These are the activations of a small neural network, seen along a few directions. Each row is one input.
In each table, some parts of the input vary, and every possible input appears once, in random order.
A made-up example of a description, with smaller parts first: line(4) and (point or line(11) or (values(2) and ring(8))).
Shared parts are said once, and a part with two or three values counts as separate values.

Other details of the inputs shift rows strongly along two fixed directions, in all tables alike. That doesn't count.
These rows show it; all are for the same input, with only those details redrawn:
-0.31; +0.84; -2.44; -1.39; +1.57; +0.58; -0.60; +3.98; +2.18; -4.53; -1.37
+0.07; +0.06; +1.65; -1.71; +1.48; -1.65; -0.35; +2.69; +1.62; -3.06; -0.77
+0.04; -0.01; +0.67; -2.34; +1.91; -1.76; -0.35; +3.40; +1.70; -4.23; -0.83
-0.48; +0.61; -1.83; -1.23; +1.80; +0.31; -0.60; +3.85; +2.26; -4.16; -1.36
+0.85; +3.31; -3.81; +3.68; -0.37; +2.76; -1.47; +0.74; +2.35; +2.11; -0.42
+0.92; +2.97; -2.26; +3.36; -0.29; +1.95; -1.41; +0.14; +2.14; +2.43; -0.24
-0.03; +3.64; -8.00; +4.35; -0.17; +5.02; -1.33; +2.13; +3.08; +0.50; -1.32
+1.93; +2.81; +0.84; +2.87; -0.49; -0.16; -1.59; -1.19; +1.33; +3.71; +0.65

A family of inputs:
R1: -1.41; -2.80; -3.20; -1.47; +0.17; +2.54; +0.55; +3.44; -2.44; -2.95; -1.09
R2: -0.68; +2.63; +0.70; +2.68; -1.35; -0.45; +0.07; -1.75; -1.98; +4.94; +0.89
R3: -0.45; +1.98; +3.93; +2.27; -1.95; -1.14; +0.01; -1.90; -1.80; +5.31; +2.77
R4: +0.15; -3.13; +1.66; -2.59; -0.65; -1.98; +1.27; -1.84; +1.69; -3.51; +0.31
R5: +2.89; +1.67; +0.74; +1.85; -0.71; -0.04; -0.42; -1.69; -0.04; +4.43; -0.98
R6: -1.96; -0.30; -2.30; -0.31; +0.40; +0.35; +0.87; +4.99; -0.13; -6.14; -0.36
R7: -0.37; +0.53; -8.35; -0.91; +2.14; +2.43; +0.34; +6.10; +2.32; -7.35; -4.49
R8: -0.46; -0.93; +4.90; -1.02; -0.52; -2.78; -0.24; -2.52; -3.93; +5.34; +1.92
R9: +2.54; -0.73; +7.02; -1.38; -0.13; -3.25; -1.29; -4.26; -2.06; +7.46; +1.32
R10: -1.85; -0.25; -6.60; -3.28; +2.48; +3.72; +0.11; +4.82; +0.79; -5.41; -3.18
R11: +2.74; +2.06; +5.84; +1.75; -1.11; -1.42; -1.40; -3.50; +0.09; +6.77; +1.78
R12: -1.21; -3.77; +3.97; -3.76; +0.87; -1.65; +0.17; +2.13; -3.03; -2.32; +1.57
R13: -0.20; +1.03; -2.32; +1.96; -1.13; +1.25; +0.17; -0.50; -2.88; +2.82; +0.01
R14: -2.61; -1.24; -4.77; -1.68; -0.66; +1.61; +0.71; -0.60; +1.50; -5.42; -2.90
R15: +1.93; -1.20; +1.47; -1.50; +1.27; -0.76; +0.31; +2.17; +0.20; -2.54; -1.47
R16: +0.44; -1.21; +4.58; -4.90; +1.59; -1.77; -0.35; +1.24; -0.43; -1.66; +0.53
R17: +0.77; -0.32; -1.00; -0.68; +1.29; +0.24; -0.30; +3.87; +2.01; -4.79; -1.33
R18: -0.76; +3.34; -0.71; +4.05; -1.69; +0.66; -0.20; -0.28; -0.57; +3.14; +1.52
R19: -1.48; -2.51; -2.76; -0.97; -0.65; +0.99; +0.04; -0.98; +1.13; -5.41; -1.81
R20: +1.32; +2.47; -9.74; +5.17; -0.25; +5.99; -0.80; +3.08; +2.62; -1.14; -3.04
R21: +0.93; -1.93; -2.08; -2.30; +1.60; +1.85; -0.06; +3.19; -0.08; -4.36; -2.13
R22: +0.69; -3.68; +8.07; -6.62; +1.78; -4.13; -0.23; +0.38; -1.59; -0.10; +1.30
R23: +2.66; +1.02; +1.81; +2.73; -1.02; +2.04; -1.33; -2.38; -0.15; +5.68; +1.39
R24: +0.28; +0.39; +0.81; -3.11; +1.83; -1.02; -0.02; +2.05; +0.67; -2.30; -1.94
R25: +0.70; +1.72; -1.33; +4.99; -1.81; +0.49; +0.31; +0.05; -0.94; +2.08; +0.17
R26: -3.58; -1.85; -1.68; -3.85; +0.28; -0.50; +0.42; -0.73; +1.52; -5.70; -1.89
R27: +0.35; +3.37; -5.28; +4.06; -0.35; +3.65; -1.31; +1.12; +2.78; +2.09; -0.68
R28: +0.53; -0.34; +4.27; +1.63; -1.41; -1.06; -0.46; -1.82; -2.91; +3.97; +3.04
R29: -0.63; +1.03; -1.50; +2.14; -2.40; +1.38; -0.33; -5.39; +2.60; +3.83; +2.27
R30: -0.87; +0.02; +2.11; +1.33; -1.19; +0.58; -0.96; -2.03; -2.77; +5.74; +2.29
R31: -1.97; -1.65; +2.21; -2.96; +1.61; -2.59; +1.92; -0.28; +1.17; -3.98; +1.95
R32: +3.33; +0.87; +4.70; +2.05; -0.90; -0.81; -1.10; -1.95; +0.28; +4.57; +1.44
R33: +1.90; -1.07; +1.06; +0.87; -0.16; +2.37; -1.31; -1.31; -0.72; +4.38; +1.06
R34: -1.59; -1.66; +6.50; -4.04; +0.64; -3.68; +0.44; +0.76; -3.03; -1.22; +1.96
R35: -0.45; +1.56; -5.91; +3.85; -0.51; +2.77; +1.91; -2.65; +1.20; +1.70; -0.16
R36: -0.15; +0.53; -0.32; -2.40; +2.22; -1.90; -0.06; +2.99; +1.46; -3.54; -2.03
R37: +1.11; +0.09; +6.93; +2.20; -1.89; -3.14; -0.01; -2.03; -2.40; +4.17; +2.81
R38: -1.03; +0.77; -1.84; +0.94; -1.18; +0.07; +0.45; -4.97; +2.03; +2.85; +0.77
R39: +2.35; -0.01; -0.48; +0.70; -0.03; +1.42; -0.97; -2.36; -1.49; +5.39; -0.62
R40: -0.72; +2.39; -5.46; +4.05; -1.27; +3.26; +0.61; +0.72; -1.26; +2.08; -1.05
R41: +2.86; -1.15; -0.04; +2.08; -0.63; +2.19; -0.86; -2.20; -1.02; +5.57; +0.01
R42: +2.96; +1.04; +1.02; +0.82; -0.40; +0.09; -0.84; -2.44; -1.12; +4.94; -0.50
R43: -1.53; +0.36; +3.73; -2.26; +0.63; -4.80; +1.22; +1.69; -1.67; -2.26; -0.06
R44: -1.71; -2.24; +6.48; -5.29; +1.14; -5.40; +0.87; +1.13; -3.49; -1.78; +1.04
R45: +1.37; -0.06; +0.86; +3.49; -1.18; -0.26; +1.58; -4.17; +0.79; +3.15; +1.75
R46: +0.50; +0.16; +1.40; +3.34; -0.63; +0.05; +0.79; -4.05; +1.17; +2.55; +2.98
R47: +0.10; +0.17; -1.87; +1.73; -1.50; +0.30; +0.97; -4.93; +1.87; +2.61; +0.01
R48: -0.53; -3.15; +4.34; -4.24; +0.96; -3.47; +0.70; +0.57; -3.96; -0.78; +0.30
R49: -0.70; -1.39; -0.02; -0.76; +0.21; -0.43; +1.31; +3.27; -1.79; -3.81; -0.55
R50: -1.41; -1.73; -3.85; -1.19; +0.22; +2.33; +0.93; +4.29; -1.89; -4.86; -1.24
R51: -0.39; -0.84; +3.68; -2.12; +0.63; -5.58; +1.78; +1.97; -2.03; -3.32; -0.36
R52: -1.26; -1.68; +4.80; -4.79; +2.14; -5.25; +2.46; -1.48; +0.19; -3.03; +1.23
R53: -3.54; -1.07; -3.55; -1.71; -0.30; +1.93; -0.57; -0.90; +1.98; -5.34; -0.92
R54: -0.65; +0.19; -4.94; +2.51; -1.65; +3.82; +0.08; -2.79; +3.10; +0.16; +1.07
R55: -2.26; -1.74; -2.54; -0.78; -0.35; +1.85; -0.27; -1.12; +1.81; -5.48; -1.04
- What do these inputs look like to the network? => ring(5) and (values(3) or (values(2) and line(4)))
- Changing only the ring(5) part turns R48 into R1. The same change can be made to R5. Which row results? => R15
- Changing only the ring(5) part turns R38 into R47. The same change can be made to R9. Which row results? => R39
- Change only the values(3) part in R38. List by row number the other rows that result. => R26, R52
- List by row number the other rows that have the ring(5) part in common with R55. => R6, R12, R17, R23, R28, R32, R33, R37, R46, R54
- Change only the ring(5) part in R25. List by row number the other rows that result. => R6, R18, R43, R51

A family of inputs:
R56: -1.51; +2.60; -7.66; +2.91; -1.04; +5.31; -0.83; -1.25; +3.83; +0.26; -0.57
R57: +1.02; -3.29; +7.67; -3.41; +0.05; -5.87; +0.84; -3.51; -1.14; -1.42; +0.26
R58: -0.19; -0.96; +0.57; -1.42; +0.16; -0.16; +0.14; +3.24; -1.38; -2.62; -0.24
R59: +0.38; -0.35; -2.46; -0.48; +1.44; +0.61; +0.77; +4.76; +0.56; -4.54; -1.56
R60: +2.22; +0.59; +2.08; +1.86; -1.64; +0.64; -0.80; -1.06; -1.56; +5.07; +0.88
R61: +0.66; +0.25; -2.57; +2.37; -1.19; +3.40; -1.36; +0.69; -1.49; +3.40; +0.37
R62: +1.89; +3.04; -0.11; +2.85; +0.40; +0.13; -0.72; -0.10; +0.40; +4.05; -0.30
R63: -2.23; -2.16; +2.74; -3.32; +0.38; -3.12; +1.98; -1.73; -0.07; -3.09; +1.61
R64: +2.37; +0.72; +0.49; +2.65; -0.46; +1.21; -0.93; -0.48; -0.59; +3.90; +0.02
R65: +2.49; -1.82; +5.59; -2.40; +1.79; -3.69; +0.19; +1.62; -0.55; -1.44; -0.34
R66: -0.84; +3.01; -6.09; +4.51; -1.24; +4.70; -0.27; +2.29; -0.12; +2.28; -0.63
R67: +0.46; -0.94; +0.62; -1.37; +1.02; -0.85; +0.52; +3.69; -0.87; -3.76; -0.83
R68: -1.10; +3.37; -6.94; +3.26; -0.95; +5.70; -1.46; +1.83; -0.68; +3.15; -0.60
R69: +2.55; +1.63; +1.27; +2.17; +0.52; -0.31; -0.92; -0.66; +0.47; +4.55; -0.24
R70: -1.92; -1.03; -6.12; -2.00; +0.41; +2.03; +0.61; +1.32; +1.70; -5.06; -2.80
R71: -0.77; +1.08; -3.33; -1.81; +1.63; +1.48; +0.24; +5.10; +0.40; -3.55; -1.97
R72: +2.26; +2.37; +3.69; +3.23; -0.15; -2.41; -0.18; -1.03; -0.46; +4.62; +1.18
R73: -1.05; -1.15; +4.99; -2.80; +0.69; -3.49; +0.14; +2.43; -2.58; -1.20; +0.87
R74: -1.27; -3.36; +3.15; -3.55; +0.03; -3.03; +2.05; -2.04; -0.40; -3.49; +1.81
R75: +0.30; +0.96; +5.10; +2.11; -1.59; -2.85; -0.55; -5.35; +1.51; +3.36; +2.68
R76: -1.63; -1.14; +1.24; -3.15; +0.74; -3.20; +0.79; -0.57; +0.31; -3.28; -1.09
R77: -1.59; -2.72; -2.63; -2.72; +0.16; +1.43; +1.79; -0.58; +0.72; -3.86; +0.06
R78: -2.39; -1.76; +0.33; -3.81; +1.19; -1.58; +1.59; -1.06; +0.78; -3.00; +0.47
R79: +2.51; +1.56; +1.27; +1.50; -0.16; +0.17; -1.09; -1.01; -0.77; +4.48; +0.09
R80: +0.09; +0.35; -1.23; +2.96; -1.98; +0.30; +0.31; -3.78; -0.25; +1.23; +0.17
R81: -1.74; -2.45; -0.37; -3.47; +1.07; -0.38; +1.26; -1.35; +0.96; -2.55; -0.01
R82: -2.52; -0.73; -7.19; -1.60; +0.91; +4.24; -0.28; +2.09; +4.20; -5.80; -1.91
R83: +1.77; +1.86; +4.16; +2.63; -0.27; -2.08; -0.61; -1.28; -1.37; +4.62; +1.52
R84: -2.73; -0.84; -2.18; -1.33; +0.34; -1.10; +1.28; +0.72; +0.42; -5.34; -1.37
R85: +0.86; +0.06; -0.82; +2.31; -1.49; +2.23; -0.74; -3.82; +2.37; +1.77; +0.60
R86: +0.60; +0.32; +1.74; +3.38; -1.82; -0.17; -0.75; -4.93; +1.78; +2.72; +2.21
R87: -0.22; -0.07; +3.01; -3.56; +1.55; -2.25; +0.06; +2.91; -1.47; -1.60; -0.32
R88: +1.44; +1.39; +0.44; +1.71; -0.22; +1.20; -1.28; -0.55; -0.99; +4.63; -0.13
R89: -0.98; -0.89; -2.12; -2.84; +1.03; +1.29; -0.83; +4.15; -1.29; -2.42; -1.24
R90: +0.79; +0.48; +1.68; +2.63; -1.31; +0.44; -0.95; -0.69; -2.38; +3.96; +1.36
- What do these inputs look like to the network? => ring(5) and (values(3) or line(4))
- Changing only the ring(5) part turns R75 into R56. The same change can be made to R66. Which row results? => R87
- Change only the values(3) part in R70. List by row number the other rows that result. => R81, R82
- Change only the ring(5) part in R79. List by row number the other rows that result. => R64, R67, R71, R83
- List by row number the other rows that have the ring(5) part in common with R90. => R58, R59, R67, R74, R80, R86
